Each row below holds a small network's activations on one input, seen along a few directions.
In each table, some parts of the input vary, and every possible input appears once, in random order.
Descriptions start from the smaller parts, as in this example, which fits no table here: ring(5) and (point or line(11) or (values(2) and line(6))).
Shared parts are said once, and a part with two or three values counts as separate values.

Other details of the inputs vary at random and push rows far along two fixed directions, the same in every table; ignore that.

A family of inputs:
x1: [-13  20   0  -1   3 -23  14   8 -12 -11  18  -6]
x2: [-22  18  -3  -5  -8  -2   8  11  -5  -8  21 -26]
x3: [-12 -49 -14 -20   1  11   3 -19  -1  35 -49  19]
x4: [ 43   5  15  21 -13  15 -33   6  16 -25  25  -1]
x5: [ 34 -36  17  -4 -22  20 -34  -2  24  12 -17  24]
x6: [ 33 -37  12  -1 -10  20 -35 -19  11  14 -35  32]
x7: [ -8  22  17   4  -3  -7 -11   8  -2 -30  36 -22]
x8: [  7  26  -8  12  14 -18  21  13  -6  -9  21 -13]
x9: [-13   3 -12  -4  -2  13   1  -3  -5   9  -5 -10]
x10: [-15  -3  -7  -6   0   8  -1 -12 -12   2 -10  -7]
x11: [-17   9 -33  -8  12 -26  48 -11   0  35 -23  21]
x12: [-10  -9 -12  -9   7   8  14 -13  -4  31 -20  15]
x13: [ 43  -5  18  17 -11   9 -35  16  22 -28  28  -5]
x14: [ 36 -40   9   5 -17  12 -29 -22  26  11 -32  33]
x15: [-38  31 -13  -6  24 -28  35   7 -22  -6  22 -21]
x16: [ 40   2  18  20 -11  10 -38  -1  12 -35  22   1]
x17: [ -6  17  -1  -1  11 -20   9  10 -12 -14  20  -7]
x18: [ 10 -44  11  -4 -23  29 -40 -23  16  16 -39  14]
x19: [-14 -11  -4  -4   4   6   2  -5 -14   4 -10 -11]
x20: [ -4  29  13   7  -7   3 -10   9   1 -18  35 -22]
x21: [-31  13 -23 -11  15  -6  32   4 -19  15  -4 -19]
x22: [-15   0  -6  -5 -11  10  -1  -4  -2  11  -5  -8]
x23: [-40  17  -8   5  14 -11  50  14 -15 -12 -19   9]
x24: [-21  26   3   0   3 -12  10  -3 -11 -11  20 -14]
x25: [ 27  -2  29  16  -8  22 -40  12   7 -19  26 -18]
x26: [  5 -36 -13 -13   7   1  10  -6   8  43 -41  31]
x27: [-23  26 -20  -8  10 -21  35   1 -10  19   0   5]
x28: [ 25 -38  22  -3 -23  27 -36  -6  24  12 -14  12]
x29: [ -1  23  12   5   4  -1  -9  19   0 -22  38 -28]
x30: [  8  21  -1  11   8 -21   3  12  -1 -32  31 -12]
x31: [ 6  7 -5 -3  1  1  9 -1 -5 12 -4  8]
x32: [ 36  -3  21   9  -7  16 -33  12   8 -14  13  -4]
x33: [ -6  18   7   5  -5   7 -15  21  -3 -25  35 -36]
x34: [-36  40 -14  -4  20 -21  37  -3 -27  -6  20 -18]
x35: [-17  -9  -1   1   3  13  30  12   5   6 -39  24]
x36: [-42   8 -19 -16   5 -16  30  -5 -17   9  -6 -11]
x37: [ -8 -23 -33 -11  24 -21  44 -20  -7  39 -46  32]
x38: [  3 -14 -17  -5  -1 -13  22  -6  13  26 -20  21]
x39: [ 23  -3  20   7 -16   7 -36  -2   8 -16   7   7]
x40: [ -5  22  10   5  10  -4  -2   6 -12 -25  28 -24]
x41: [ 33  -4  22  18 -18   0 -35   4  19 -33  24  -2]
x42: [  7 -37 -11 -16  12   2   7 -19   1  37 -54  33]
Description of these inputs: values(2) and (point or (line(4) and ring(5))).
Question: The inputs of x11 and x14 match in every part but the values(2) part. If x22 is changed in the same way as x11 into x14, which row does it become?
Answer: x18
Question: Change only the values(2) part in x21. List by row number the other rows that result.
Answer: x19
Question: Change only the line(4) part in x8. List by row number the other rows that result.
Answer: x21, x25, x32

A family of inputs:
x43: [ -4   1  12   0  -9  19 -21  -3  -5  -9   6 -12]
x44: [-28  38 -18  -2  12 -25  39  -1 -16   4  16  -7]
x45: [ 6 -6  4 -4 -4 -2 -7 -3 11  8 -1  8]
x46: [  8 -17  -3   0  -6  -1  -6 -13   9   8 -11  11]
x47: [ 15 -18  -4  -4   3   4  -8 -16   1  22 -20  18]
x48: [ 13 -29  -4 -11   4  -1  -4 -12   5  31 -23  21]
x49: [-25  51  -9   3  10 -23  32  12 -17 -19  25 -17]
x50: [ 16 -34 -14  -8   4   7  -2 -13   8  38 -33  21]
x51: [ 16   9  11  11 -11   9 -14  14   9 -20  16  -8]
x52: [  8  -1  16   5   2   2  -8  11   5 -15   5   0]
x53: [  8 -17  -5   2  -7   6  -1  -5  13  20 -12  13]
x54: [ 10   5  14  11   0   8  -8   6   0 -19   5   2]
x55: [ -6   1  14  -4  -7  12 -23   8  -1 -12  15 -16]
x56: [ 12   6  11  13   0   9  -7  17   5 -22  12  -7]
x57: [  4 -28  -1   2   4   3   2  -8   5   8 -31  20]
x58: [-25   4 -34 -15  23 -31  46 -15 -18  29 -15   5]
x59: [ 10  15  18   7 -10  -1 -14  15   5 -25  24  -9]
x60: [  1   7  13   5 -11  19 -23  13   0 -19  21 -28]
x61: [-32  19 -25  -7  14 -28  44  -2 -14   5  -5   1]
x62: [ -7  -7   6  -3  -8  11 -17  -4  -3 -12   5 -16]
Question: Describe the family of inputs behind these rows.
Answer: values(4) and (point or line(4))
Question: Change only the values(4) part in x46. List by row number the other rows that result.
Answer: x44, x45, x53
Question: List by row number the other rows that have the values(4) part in common with x46.
Answer: x57, x58, x61, x62

A family of inputs:
x63: [ 22 -27  20   3 -17  26 -39  -1  15  -5  -9   4]
x64: [ 3 15 -3  4  2 -8  6  3 -3 -6 13 -5]
x65: [-12   3  -1  -2   4   2   7   1  -7  -1  -3  -3]
x66: [-13 -13 -12 -12   3  -1  11  -8  -3  22 -19   6]
x67: [-11   4  -2  -1   3   2   6   0  -7  -3  -2  -5]
x68: [  2  19   3   7   5  -8   5   9  -4 -18  17  -6]
x69: [-1  3 -4  1  7 -9 12  3 -2 -2 -1  4]
x70: [-12  -5  -8  -9   2  -1   9  -4  -5  16 -11   1]
x71: [ -2 -14 -14  -8  10  -8  17 -13  -2  26 -24  20]
x72: [ 37  -3  27  15 -18  17 -43  10  19 -27  23  -5]
x73: [ -6  19   3   3   1  -1  -5   4  -9 -16  22 -21]
x74: [-13   4  -3  -4   0   0   6   2  -3   5   1  -6]
x75: [-11  14   2   0   1   0   4   6  -6  -8  10 -12]
x76: [ 31 -37  11   2 -13  20 -27  -9  21  16 -25  27]
x77: [ -8  12   1  -1   3  -2   0   1  -8  -6  13 -14]
x78: [ 0  7 -3  1  4 -6 10  3  0  1 -1  5]
x79: [-16 -17 -10 -10   6   2  16  -8  -5  22 -28  12]
x80: [-13  -9 -13  -9   2   1  11 -10  -5  22 -19   7]
x81: [ 26  -8  27  12 -20  27 -47   6  13 -26  14 -10]
x82: [-14  -2  -8  -5   1   2  10  -4  -3  14 -10   1]
x83: [  3  23   2   9   0  -7   3   9   0 -16  23 -10]
x84: [ -1  -1 -10  -4   5  -8  14  -4  -1  15 -10  11]
x85: [  2  14  -2   2   3 -10   6   5  -2  -6  14  -5]
x86: [-10   5  -4  -5   1   0   5  -1  -6   5   0  -5]
x87: [  1  16   1   5   3 -10   6  10   0 -14  16  -8]
x88: [-1  4 -3  2  7 -8 11  3 -2 -2 -1  5]
x89: [ -3 -12 -13  -6   5  -7  17  -6   4  22 -19  16]
x90: [  3  12  -1   3   5 -12   4   3  -3  -9  15  -7]
x91: [-12 -10  -9  -9   5  -2   8  -8  -5  15 -12   1]
x92: [ -1  -8 -13  -4   8  -8  14 -11  -2  19 -17  15]
x93: [ 31 -43   7  -1 -12  17 -28 -11  20  18 -28  26]
x94: [-10   1  -3  -5   4  -2   3  -3  -7   4   1  -7]
x95: [  3  22   4  11   3  -7   3  10  -4 -23  22 -10]
x96: [  3  23   3   9   2  -7   3  10  -1 -19  21 -10]
x97: [  1   4  -5  -1   7 -10   8  -2  -3   4   2   3]
x98: [-11  13   1  -1   0   1   3   5  -4  -5  13 -12]
x99: [ -3  -2  -8  -2   6  -8  15  -1   0  11 -11  10]
x100: [ 25 -11  27  10 -19  25 -47   8  14 -27  15 -12]
x101: [ 15 -43  12  -4 -19  22 -33 -19  16  12 -32  23]
x102: [ -3  16   1   4  -1 -14   5  -1  -1 -13  12   0]
x103: [ -8  15   6   4   1  -1  -2  11  -7 -22  20 -19]
x104: [-12   0  -4  -5   0   0   7   1  -2   6   0  -6]
Question: The inputs of x74 and x72 match in every part but one. If x70 is changed in the same way as x74 into x72, which row does it become?
Answer: x85
Question: The inputs of x64 and x80 match in every part but one. If x87 is changed in the same way as x64 into x80, which row does it become?
Answer: x100
Question: Describe the family of inputs behind these rows.
Answer: values(2) and (point or (line(4) and line(5)))
Question: Change only the line(4) part in x103. List by row number the other rows that result.
Answer: x65, x67, x79
Question: A walk changes only the line(4) part. It starts at x100 and steps to x63. List the rest of the walk in order.
Answer: x75, x81
Question: Change only the values(2) part in x65. List by row number the other rows that result.
Answer: x68
